These are the activations of a small neural network, seen along a few directions. Each row is one input.
In each table, some parts of the input vary, and every possible input appears once, in random order.
A made-up example of a description, with smaller parts first: ring(5) and (point or ring(11) or (values(2) and line(6))).
Shared parts are said once, and a part with two or three values counts as separate values.

Other details of the inputs vary at random and push rows far along two fixed directions, the same in every table; ignore that.

Rows:
row 1: [  9 -33  21 -62  20 -59  16   3 -36 -35  -7]
row 2: [ -5  24  -5  -9   8  15 -18  -3   8  27 -15]
row 3: [-11 -24   4 -75  17 -64  23   8 -31 -24   2]
row 4: [13 32 -1 -4 -2  3 -7 -3  4 29 -3]
row 5: [ -6 -18  -5  15  -2   5   9  -4   5 -12  18]
row 6: [  7  24  -5  -5   3   1 -20   0   8  31  -7]
row 7: [-17  -8  -6  14  -6  15  17  -3  -3 -17   6]
row 8: [  2 -25   2  31  -4   6   1  -2  -5 -21  -7]
row 9: [-18 -13  -2   9   2  15  16  -1   7 -10  10]
row 10: [  2  30   4  -9  -4   8 -20  -4   3  26  -3]
row 11: [  8  21  -8  -6   5   4 -26  -7   7  26  -8]
row 12: [ -8 -16  -4  11  -4   7  10   3   4 -12  17]
row 13: [-18  -8  -5  13  -8  10  13  -1  -3 -15   9]
row 14: [ -4 -22   7  25  -7   5   3   4  -5 -17  -9]
row 15: [ -4 -25   1 -73  15 -67  28   8 -32 -23   3]
row 16: [ 23  23  11   3   3   4 -28  -1   7  12 -11]
row 17: [ 12  22  -8  -4   5  -1 -22  -6   7  29  -7]
row 18: [  5 -20   7  31  -3   2   0   1  -1 -24   3]
row 19: [ -4 -15  -4  12  -5   2  15   3   4 -10  18]
row 20: [ 18  26  15   0   1   5 -27   6   8  14 -12]
row 21: [  1 -27  -2  30  -6   6   3  -5  -5 -19 -12]
row 22: [19 24 -2 -8  5  8 -8  0 11 30  2]
row 23: [  6 -16   2  27 -10  -3   6   4   8 -27   3]
row 24: [ 12  14   6 -96  23 -54  -8   4 -25  14 -14]
row 25: [-15  -8  -2  13 -11   1  10   0  -3 -14  13]
row 26: [  2 -17  -8  19  -1   0  21  -3   7  -9  18]
row 27: [ 23  21  14   1   3   8 -28   5   2  15 -13]
row 28: [  0  30   2 -11  -1  15 -17  -5   3  25  -7]
row 29: [ -1 -18   9 -76   8 -64  31   3 -36 -26   9]
row 30: [  5  24  -4  -4   1   0 -19   0   8  32  -8]
row 31: [  7  22  -1 -12  14  20 -16 -11  11  23  -5]
row 32: [-10 -14 -12  20  -5  -7  20   5   3  -5   7]
row 33: [-14 -14  -4  10   1  13  13   2   5 -12  13]
row 34: [ -2 -17  12  25  -7   1   2   7  -1 -21   2]
row 35: [  1 -13   5  22 -11  -3   8  10   8 -25   2]
row 36: [  8  31   3  -6  -3   4 -16  -4   3  28  -1]
row 37: [  3  24   3 -14   7  18 -17  -2  11  27  -3]
row 38: [ -2  31   1 -10   4  18 -14  -7   4  23 -10]
row 39: [ 13  14   9   1  -1  11 -25  -3   1  23 -29]
row 40: [-16 -16 -15  16  -4   9   9   3   1 -14   4]
row 41: [ 16  25  16  -1   0   4 -27   5   8  16 -13]
row 42: [-18 -15  -9  15  -6  -2   7   3   2  -9   6]
row 43: [-17 -17 -15  18   2  10  10  -6   2 -15   1]
row 44: [-22  -7  -3  13  -6  13  17  -4  -1 -14   5]
row 45: [-13 -15   0  10  -4   5  10   2   6  -8  16]
row 46: [ 16  23 -11  -3   6  -1 -14  -6   8  30  -8]
row 47: [ 19  30  -3  -3   0   2 -10 -10   3  28  -3]
row 48: [-11  -9  -4  13 -13   3  11   0  -5 -15  13]
row 49: [ 11  25  -8  -4   5  -1 -12   1   9  32  -8]
row 50: [ -5 -11  -6  18 -11  -4  14  -7  -4 -14  15]
row 51: [ 10  23   4 -10   3   7 -15  -1  12  31   2]
row 52: [11 32  0 -5 -4  2 -7 -4  4 31 -3]
row 53: [  7  31   3  -6  -5   3 -15  -4   3  29  -2]
row 54: [  3 -14   7  24  -9   1   5  10   1 -26   4]
row 55: [-14 -14  -5  10   2  17  16   0   5 -14  11]
row 56: [  1 -23   3  27  -7   8   3   4  -6 -20  -7]
row 57: [  6 -25  25 -66  17 -60  17  11 -34 -35  -3]
row 58: [  0  24  -7  -8   6  13 -21  -1   7  26 -12]
row 59: [17 32 -3 -4 -3  4 -7 -3  2 28 -2]
row 60: [ 24  17  25 -92  17 -58  -8   9 -18   3 -21]
row 61: [ -4 -24   2  26  -8   6   5   1  -5 -17 -13]
row 62: [-13 -11  -8  15  -7   9  12  -8  -3 -18   9]
row 63: [ -2 -18  -5  16  -3   0  13  -4   5 -10  19]
row 64: [  8  23   0 -14   7  19 -17  -2   9  25  -2]
row 65: [  2 -21   8  27  -5   6   1   7  -4 -21  -1]
row 66: [  4  29  -2  -9   6  17 -16 -14   3  20 -10]
row 67: [ -4 -21  11  25  -6   3   1   6  -3 -18  -3]
row 68: [ -2 -23  12 -78  18 -61  31   6 -26 -22  12]
row 69: [-11 -14  -1  10  -3   5  10   3   5 -10  17]
row 70: [ -4 -14  -4  14  -4   0  23   3   7  -5  16]
row 71: [16 25  0 -8  6  7 -8  0 13 31  1]
row 72: [-14 -18 -16  18  -1   7   7  -4   1 -15   4]
row 73: [  5 -14   3  23 -13  -1   8  10   6 -26   2]
row 74: [ 15  25 -10  -4   3   1 -12   1   7  31  -8]
row 75: [-19 -15 -14  16   0  12  12   1   1 -14   1]
row 76: [ -9 -17  -7  13   1  13  11  -5   5 -14  14]
row 77: [ -2 -20  10  26  -4   4   1   7  -3 -20  -2]
row 78: [  0 -25   0  27  -9   8   5   2  -6 -18 -12]
row 79: [ 10  28   0  -7  -1   7 -22 -11   2  23  -2]
row 80: [-21 -15 -11  15  -4   7   9   2   2 -10   3]
row 81: [-17 -13  -3  10   4  16  16   0   6 -12  11]
row 82: [ -3  25  -7  -8  10  16 -18  -3   8  25 -15]
row 83: [-14  -9  -7  13 -10  11  14  -1  -4 -17   9]
row 84: [ -2 -22   6  26  -5   6   3   4  -5 -18  -8]
Description of these inputs: line(4) and (line(6) or (values(3) and line(5))).
- The inputs of row 8 and row 84 match in every part but the line(4) part. If row 21 is changed in the same way as row 8 into row 84, which row does it become? => row 61
- The inputs of row 29 and row 50 match in every part but the line(4) part. If row 48 is changed in the same way as row 29 into row 50, which row does it become? => row 79
- A walk changes only the line(5) part. It starts at row 26 and steps to row 63. List the rest of the walk in order. => row 5, row 76, row 31
- Change only the line(4) part in row 3. List by row number the other rows that result. => row 11, row 24, row 42
- Change only the line(6) part in row 27. List by row number the other rows that result. => row 54, row 56, row 65, row 73, row 78

Rows:
row 85: [  6   2   3  12   3   9 -13   5   9   0  -6]
row 86: [-5  7 -6  1  1 18  3 -4 11 12 11]
row 87: [ -7 -31   7   0  -7 -27  24   6 -11 -28  12]
row 88: [  7   6   1  15 -11   0  -6   4   3  10  -3]
row 89: [-17   1  -5   7   4  22 -11  -1  -7   7 -19]
row 90: [ 11   3  -4  15  -6   5  -5  -4  -2   6 -10]
row 91: [ -4 -29   8  -3  -3 -15  22   3 -17 -42   4]
row 92: [-5  5 -8  0  4 20 -1 -3  8 13 16]
row 93: [ 22  17  15 -71  26 -37 -18   3 -12  19 -19]
row 94: [ -4  11 -17   8  -6   3  -3  -5   6  13  11]
row 95: [  5  10  12  11 -10   9 -10   6   4  -1  -1]
row 96: [ 6 -2 -2 13  1  4 -9  2  9  8 -7]
row 97: [ 10   5   6  13  -1  10 -10  -3   1  -2  -5]
row 98: [ -3 -33   6  -1   2 -21  23  -1 -16 -34   7]
row 99: [11  2  1 15 -2  6 -7 -6  1  6 -6]
row 100: [-19 -22 -14  -9  -3 -26  31   0 -10 -25  19]
row 101: [ 12  29   9 -84  22 -28  -2  -3 -13  27  -6]
row 102: [  5   4   4  10  -1  12 -12   7   8  -3  -8]
row 103: [ -5  14 -12   9  -2   5   3  -3   7  12   7]
row 104: [ 6  5  9 15 -5  3 -9  2  6  6  3]
row 105: [-5 12 -6  5 -1 12  7 -4 10 12  6]
row 106: [  6   8  11  13  -6   6 -10   5   5   1   2]
row 107: [-34 -35  -2 -14   5  -3  18  -6 -15 -38  -4]
row 108: [-6 14 -9  7 -2  9  6 -1  9 12  6]
row 109: [  7   0  -7  13  -3   4  -7   4   6   9 -11]
- What is each input in this table made of? => values(2) or line(8) or (values(3) and line(5))
- Change only the line(5) part in row 106. List by row number the other rows that result. => row 87, row 88, row 95, row 104
- A walk changes only the line(8) part. It starts at row 94 and steps to row 100. List the rest of the walk in order. => row 103, row 108, row 105, row 101, row 86, row 92

Rows:
row 110: [  3  11   6 -33   0 -27   8  -2 -11   5   9]
row 111: [ -6  -3  -6  13   6  23 -11  -5   8   3  -6]
row 112: [ 27 -12  17 -22   6 -37 -12   6 -18  -9 -27]
row 113: [  5   8  17 -29   9   2  -5   0  -3  -1  -1]
row 114: [  9  11   2 -17  10   2  -6   2  10  16   8]
row 115: [  3   5  -9 -34  14 -23   3  -1  -5  15  -7]
row 116: [ -3   9   0 -36   4 -21  -5  -1 -17   1 -14]
row 117: [ -3   7 -16  53 -18  28   6  -3  19  11  19]
row 118: [-10  -6 -18  54  -6  39  -8  -3  23  12   3]
row 119: [ -2   6  -5 -34   5 -27   3  -5 -18   7  -8]
row 120: [ 29   3  15  40 -10   7 -20   9  10  -1  -7]
row 121: [-48 -93  -5  23  -5 -18  67   7 -26 -95  21]
row 122: [  1  11  18 -33   2  -9   0   4  -9  -2  -1]
row 123: [ -6   5   5 -11   1   5  -8  -1  -9   1 -16]
row 124: [ 4 12 -8 19 -3 11  2  0 20 16 15]
row 125: [ -1   3 -15  -8   1 -11   6  -5  -5  11  -4]
row 126: [ -4  16   2  30 -16  21  -7   1  10   5   8]
row 127: [  2   7   3  24   1  34 -11  -4  20   6   9]
- The inputs of row 123 and row 122 match in every part but one. If row 125 is changed in the same way as row 123 into row 122, which row does it become? => row 117
- What is each input in this table made of? => values(2) and (point or ring(8))
- Change only the values(2) part in row 119. List by row number the other rows that result. => row 110

Rows:
row 128: [12  9 13 -5  2  1 -2  2  1 -2  0]
row 129: [-10   7   2 -11   6  10  -1   0   5   8   2]
row 130: [ -3  17 -19  97 -26  59 -12  -7  38  21  22]
row 131: [  8   0   9  -4   5  -1 -14   2   0  -3  -7]
row 132: [16 -1  7 -4  5  0 -4  2  1  3 -5]
row 133: [  5   1   1   0   1  -6  -4   0  -7   7 -14]
row 134: [12  0  6 -2  3 -5 -6  0  2  4 -7]
row 135: [ 3 10 -6 -7 -3 -7  3  0  3 12 11]
row 136: [ 4  6 -7 -6  6 -6  3 -1  5 12  5]
row 137: [ -5   4  -2 -11   5   6  -2 -11  -6   4  -5]
row 138: [  9  -1   8  -5   4  -1 -14   3   0  -2  -7]
row 139: [ -4   4  -4 -11   3   7  -3 -10  -5   5  -4]
row 140: [ -5   6 -10 -10   4   6  -2  -9  -5   4  -7]
row 141: [10  9 10 -5 -4 -3 -4  3  1 -1  1]
row 142: [-27 -30 -15  12  -3  -1  28  -2  -7 -32   7]
row 143: [ 3  7 -7 -7  1 -6  3  0  4 13  8]
row 144: [ 2 10 -4 -7 -1 -8  3 -1  3 11 10]
row 145: [ -7   7 -10 -16   5   2  -2  -4  -3   6  -9]
row 146: [ 3  8 -6 -6  3 -7  3 -1  4 12  7]
row 147: [ -8 -27   7  14  -9 -11  26   5  -5 -37  14]
row 148: [ 3 12 -3 -6 -3 -8  2 -2  3 11 13]
row 149: [-12   4  -4 -10   4   9  -1   3   5   7   0]
row 150: [ 10  -1  11  -5   8   2 -12   2   0  -4  -7]
row 151: [ 5  5 -8 -6  8 -4  3 -1  6 11  4]
row 152: [ 11  -1  10  -6   7   3 -12   4   0  -4  -6]
row 153: [ 3 11  4 -3 -6 -4 -2  3 -8  4 -6]
row 154: [-11 -36  -2  18  -7 -17  25   3  -9 -31   4]
row 155: [  3   0   3  -3   2  -2 -13   3  -8   1 -14]
row 156: [ -5   3   2 -12   6   7  -1  -8  -4   4   0]
row 157: [ 6  5 -9 -7  6 -4  3  0  5 11  4]
row 158: [-10 -37  -3  16  -9 -17  25   5 -10 -31   5]
row 159: [ 4 11 -4 -7 -4 -8  2 -1  3 12 13]
row 160: [ 9  1  4 -1  1 -8 -7  0  1  5 -9]
row 161: [ -4   4   1 -12   4   9  -3  -7  -4   6   0]
row 162: [-11   6  -8 -13   4   5  -1   0   2   8  -5]
row 163: [ 4 11  7 -3 -5 -6 -4  1 -3  2 -4]
row 164: [  4   1   6  -2   3  -4 -14   1  -4   0 -11]
row 165: [  5   4 -11  98 -23  61 -19  -2  35  13   2]
row 166: [-14 -37   0  17  -7 -11  16   6 -10 -37   4]
row 167: [ 7  9  8 -4 -6 -5 -5  3  0  1 -1]
row 168: [-12 -36  -5  17  -8 -14  26   5 -13 -30   1]
row 169: [ 6 10  9 -3 -4 -6 -5  2  0  1 -2]
row 170: [15  0  8 -3  7 -1 -4  1  2  2 -6]
row 171: [13  8 12 -6  0  1 -2  3  1 -2  1]
row 172: [-14 -34 -13  12  -3 -14  34   4  -2 -26  21]
row 173: [ -7   4   3 -14   4  10  -1  -2   0   7   3]
row 174: [-12 -37   3  17  -4 -11  15   5  -7 -39   5]
row 175: [ 6 11 -4 -7 -4 -8  2 -2  3 11 15]
row 176: [ 5 10  6 -3 -7 -6 -4  3 -3  3 -3]
row 177: [-12   6  -2 -13   7   6  -1   1   5   7  -1]
row 178: [ 2 11  5 -2 -4 -4 -2  2 -7  3 -7]
row 179: [-12   7  -8  -7   5   7  -3  -1   4   8  -5]
row 180: [ -9   7   1 -11   5  11  -1   1   4   8   3]
row 181: [  6   0   6  -4   2  -3 -15   3  -1  -1  -9]
row 182: [10  0  3 -2 -1 -7 -7  1  1  5 -8]
row 183: [ -6   7  -8 -10   6   5  -2 -10  -5   3  -7]
row 184: [ -8   5   5 -13   6  10  -1  -3   0   6   3]
row 185: [  2   1   4  -2   4  -2 -13   1  -8   1 -14]
- What is each input in this table made of? => values(2) and (line(6) or ring(8) or (values(3) and line(5)))
- The inputs of row 150 and row 152 match in every part but the values(2) part. If row 136 is changed in the same way as row 150 into row 152, which row does it become? => row 172
- Change only the values(3) part in row 154. List by row number the other rows that result. => row 163, row 164
- A walk changes only the ring(8) part. It starts at row 162 and steps to row 145. List the rest of the walk in order. => row 140, row 139, row 161, row 173, row 180, row 149
- A walk changes only the line(5) part. It starts at row 133 and steps to row 154. List the rest of the walk in order. => row 160, row 134, row 170
